K947: [ 43 -24 -21  41 -21 -19  28  44  34  43 -15  35  16  17  10 -26 -10]
K372: [ 41 -28  11  23 -24 -29   6  35  23  21 -25  21   9  16  15 -21  -7]
K591: [ 47 -21  -7  21 -18 -22   8  41  39  26 -15  22  16   5  13 -17  -3]
K927: [-51 -11 -16 -39  -6  -9  14 -47 -40 -29  31  -1 -44 -50 -49  35  -4]
K331: [ 14 -31   7  12 -33 -29  16   5  14  16 -28   8  14  25  26 -21  -7]
K679: [-51 -11 -16 -39  -6  -9  14 -47 -40 -29  -5 -37  17  21  36  -4   5]
K485: [ 15 -35 -20  21 -30   6  18  24  19  20 -30  17  24  31  32 -37   4]
K202: [ 41 -28  11  23 -24 -29   6  35  23  21 -25  21   9  10  15 -21  -7]
[ 15 -35 -20  21 -30   6  18  24  19  20 -30  17  24  31  32 -37   4]
K485
step +1: [-21]
[-20]
step -1: [-11 -16]
[-12 -17]
step +1: [ 14 -31   7]
[ 15 -30   8]
step -1: [23 21]
[22 20]
step +1: [-29]
[-28]

K175: [ 15  -3 -15  58 -34 -26 -29  -6]
K10: [ 36 -21  -4  19   1 -36  10  28]
K598: [ -2   7 -27  50 -35  -9 -36 -20]
K747: [ 20 -10   6  24  -8 -23 -35  11]
K135: [ -5   8 -23  32 -26   0 -27 -20]
K677: [ 33 -19  22  14   4 -32  12  27]
K802: [ -4   8 -23  37 -28  -4 -28 -19]
K552: [-10   7  -7  -1  -3  10  -5  -9]
K785: [-12 -36 -14  11 -13  10 -16 -14]
common K598 K747: 
[-35]
step +1: [-4  8]
[-3  9]
step +1: [ 6 24 -8]
[ 7 25 -7]
step +1: [-10   6  24  -8]
[-9  7 25 -7]
step +1: [-10]
[-9]
common K802 K10: 
[-4]

K705: [ 17  -1  -5  22 -35   1 -36 -20  -9   5  21  17  17  -8  15 -36   3   1
  -9  -5  -5]
K496: [-10  18 -11  -5  25  15  15  24  27 -20  -8  -9 -11  22 -35 -21 -25 -27
  24   0 -20]
K153: [ 29  14   9  31 -41 -15  29 -39 -43  29  32  30  30 -35  27  29 -19  34
 -39  -9  18]
[ 29  14   9  31 -41 -15  29 -39 -43  29  32  30  30 -35  27  29 -19  34
 -39  -9  18]
K153
[-10  18 -11  -5  25  15  15  24  27 -20  -8  -9 -11  22 -35 -21 -25 -27
  24   0 -20]
K496
[ 17  -1  -5  22 -35   1 -36 -20  -9   5  21  17  17  -8  15 -36   3   1
  -9  -5  -5]
K705

K695: [-14   8   2 -21   8   0  25  17 -10]
K521: [ 25 -36  29  -6   1   2  -4   3 -26]
K685: [-35   9 -42 -13  -6 -33  38  35 -13]
K804: [-19  18 -40 -25  14  13   9  34 -39]
K227: [ -4  -1  33  15   1 -23  17  12   0]
K207: [-14   8   2 -21   2   0  -1  17 -10]
K131: [-31  20 -27 -35 -15 -37  28  38   4]
K387: [-29  30  42  18  28  37 -40 -28  31]
K92: [  2 -15  19  36  -8  35 -37 -41  13]
K932: [-11   4  34   3  33  20 -37 -32  32]
common K92 K207: 
[2]
step +1: [18 28 37]
[19 29 38]
step +1: [-6]
[-5]
[-11   4  34   3  33  20 -37 -32  32]
K932
[-14   8   2 -21   8   0  25  17 -10]
K695

K603: [ 25 -18  19   0 -14  34 -54  42 -49  45 -46  46 -48  44 -42  28 -28  30
 -44  22 -30  16   1  -4  22  -6  -3  17 -15  13   7   6  29]
K6: [ 25 -18  19   0 -14  34 -54  42 -49  45 -46  46 -48  44 -42  28 -28  30
 -44  22 -28  30 -44  22 -30  16   1  -4  22  -6  -3  17 -15]
K865: [ 28  25 -18  19   0 -14  34 -54  42 -49  45 -46  46 -48  44 -42  28 -28
  30 -44  22 -30  16   1  -4  22  -6  -3  17 -15  13   7   6]
K373: [ 25 -18  19   0 -14  34 -54  42 -49  45 -46  46 -48  44 -42  28 -28 -27
  28 -28  30 -44  22 -30  16   1  -4  22  -6  -3  17 -15  13]
K8: [-27  25 -18  19   0 -14  34 -54  42 -49  45 -46  46 -48  44 -42  28 -28
  30 -44  22 -30  16   1  22 -30  16   1  -4  22  -6  -3  17]
[ 25 -18  19   0 -14  34 -54  42 -49  45 -46  46 -48  44 -42  28 -28 -27
  28 -28  30 -44  22 -30  16   1  -4  22  -6  -3  17 -15  13]
K373
step +1: [19  0]
[20  1]
step -1: [22 -6 -3 17]
[21 -7 -4 16]
[ 25 -18  19   0 -14  34 -54  42 -49  45 -46  46 -48  44 -42  28 -28  30
 -44  22 -28  30 -44  22 -30  16   1  -4  22  -6  -3  17 -15]
K6

K296: [  6  12  12   1   0  16   7  -8 -15 -27   5 -22   0]
K566: [ -5  -4 -10   1  -5  -7   5  18  -2   7  -5   5  16]
K629: [  5  10  15   4  -6  11  11 -29  -6 -17 -11 -16 -24]
K286: [ -4  -7  -5 -24   8  -7 -19 -13 -31 -28   7 -29  -3]
K64: [  1   0   4 -11  -3   4  -5   4 -26 -22   4 -20  20]
K678: [ 10  13  15  -5  13  12   2 -28 -20 -41  13 -32 -17]
K831: [  3   5   6  20  -9   6  20   3  17  22 -12  12  -3]
step +1: [1]
[2]
step +1: [ 6 12 12]
[ 7 13 13]

K654: [-29  24  55  -8 -20   5  14  -5]
K141: [-11  29   4   4  17  16  38  14]
K312: [ -2   1  33 -34  14  19 -10  -6]
step +1: [-2]
[-1]
step +1: [5]
[6]

K414: [  5  19  -8  15 -15  17   1 -30  31  -3   2   1  -4]
K230: [-8 19 -7 15 -4 -9  1 12 31 -8 -3  1 -4]
K900: [-12  19  -8  -4  35  -9  12  12  48 -39  11  10  -4]
K992: [-24  19  -8  23 -15 -30   1  12  31  -8   2   1  -6]
K847: [ -8  37  -8  15 -15  -3   1  12  31  -8   2   1  -4]
step +1: [ -8  15 -15  17]
[ -7  16 -14  18]
[  5  19  -8  15 -15  17   1 -30  31  -3   2   1  -4]
K414

K853: [-15   0  11 -32  21  33   1  32  40 -31  12 -22   1 -13  -5]
K332: [ -5  -6  13  40   9 -18  19  -7   3   7  13  10  33  -9  21]
K448: [ 11  25  32 -12  52  -4  -5  11  49  14  15  17 -15 -38  19]
K56: [ 32  31 -40   0 -39 -31   1  -7 -34  28  22  24   4 -19 -36]
step -1: [32]
[31]
step +1: [40]
[41]
step -1: [13 10 33]
[12  9 32]
step -1: [49 14]
[48 13]
common K332 K56: 
[-7]
step -1: [13]
[12]
step +1: [52]
[53]

K156: [ 16  22 -30  33  22 -11  45 -31  -1 -24 -16  32  14  21  19   7 -35 -10]
K861: [ 16  21 -24  18  30 -10  43 -23 -10 -31 -11  27   1  25  26   3 -23  45]
K253: [ 15  23 -31  33  22 -13  47 -33   2 -21 -17  32  16  20 -11  11  30  30]
step -1: [-11  11]
[-12  10]
step -1: [-33]
[-34]
[ 15  23 -31  33  22 -13  47 -33   2 -21 -17  32  16  20 -11  11  30  30]
K253
step -1: [15]
[14]
[ 16  21 -24  18  30 -10  43 -23 -10 -31 -11  27   1  25  26   3 -23  45]
K861

K525: [-33  -8 -54 -10  22 -21 -35]
K203: [-5  4 -4 51 18 24 -1]
K240: [-15  27  29 -11 -38  23 -30]
K201: [13 -1 48 35 -5 23 27]
K191: [  4 -19  -7 -22  24 -15  -6]
K47: [ -5 -20   5 -10  18 -10  -7]
step -1: [ 29 -11 -38  23]
[ 28 -12 -39  22]
common K47 K191: 
[-7]
step -1: [ 27  29 -11 -38]
[ 26  28 -12 -39]
common K191 K47: 
[-7]
common K240 K191: 
[-15]
step -1: [51 18]
[50 17]

K637: [-15 -31  -8  49 -25 -33  51 -45 -12   9]
K925: [-22  30 -18  10  -5  28  -1 -14 -15  30]
K263: [ 30 -23 -20 -34 -26 -15 -28  35 -23  -5]
K742: [ 24 -32 -13  22 -25 -28  27   0 -16 -16]
K754: [ 10  11 -40 -13   5  11 -16  12  -2   3]
K125: [ -2 -17   7   4  -2 -19   9  -3   6   3]
K449: [  8  24 -23   4 -31  27  -2  21  10 -21]
K543: [-13 -11  18  17  13 -15  21 -24  16   9]
K430: [ -6 -39  -5  44   7 -40  49  51  -9 -21]
common K430 K754: 
[-40]
common K637 K449: 
[-31]
step -1: [-6]
[-7]
step +1: [-8]
[-7]
common K125 K430: 
[7]
common K449 K637: 
[-31]
common K543 K925: 
[-15]

K952: [-37  49  35 -31 -36]
K653: [-22  13  39 -55 -45]
K780: [-22 -56 -31  42  16]
K891: [ 31  54 -32 -44  20]
K579: [ 30 -39  30   4 -39]
K442: [-22 -56 -31  42  45]
K651: [-45 -39  33 -44  21]
K37: [ -8 -11 -22 -49  41]
K379: [ -8 -11 -41  50  33]
step +1: [-22  13]
[-21  14]
common K579 K651: 
[-39]
step -1: [-22 -56]
[-23 -57]

K963: [ 28  21  32 -48   7 -20 -14 -23 -46  31  31  31 -10 -15 -14  13 -17   3]
K912: [ 28  21  32 -48   7 -20 -14 -23 -46  31  31  28 -10  34  10 -11  27 -11]
K819: [ 28  21  32 -48   7 -20 -14 -23 -46  31  31  31 -10  34  23  13 -14   3]
K658: [-15 -11 -20  -3   3  11   4  11  21 -19 -17 -18   8  -3 -13  -7  10  10]
[ 28  21  32 -48   7 -20 -14 -23 -46  31  31  28 -10  34  10 -11  27 -11]
K912
step -1: [21]
[20]
step +1: [32]
[33]
[-15 -11 -20  -3   3  11   4  11  21 -19 -17 -18   8  -3 -13  -7  10  10]
K658
[ 28  21  32 -48   7 -20 -14 -23 -46  31  31  31 -10 -15 -14  13 -17   3]
K963
step +1: [-3  3 11  4]
[-2  4 12  5]

K357: [-12   1   8 -11   5 -19 -48   2 -26 -10 -32   9 -26]
K693: [-12   1   7 -11   5   8 -48   2 -26  16  14 -25  -6]
K844: [-12   1 -20 -11   5   8 -48   2 -26 -10 -32   9 -24]
step -1: [-19 -48]
[-20 -49]
[-12   1   7 -11   5   8 -48   2 -26  16  14 -25  -6]
K693
[-12   1 -20 -11   5   8 -48   2 -26 -10 -32   9 -24]
K844

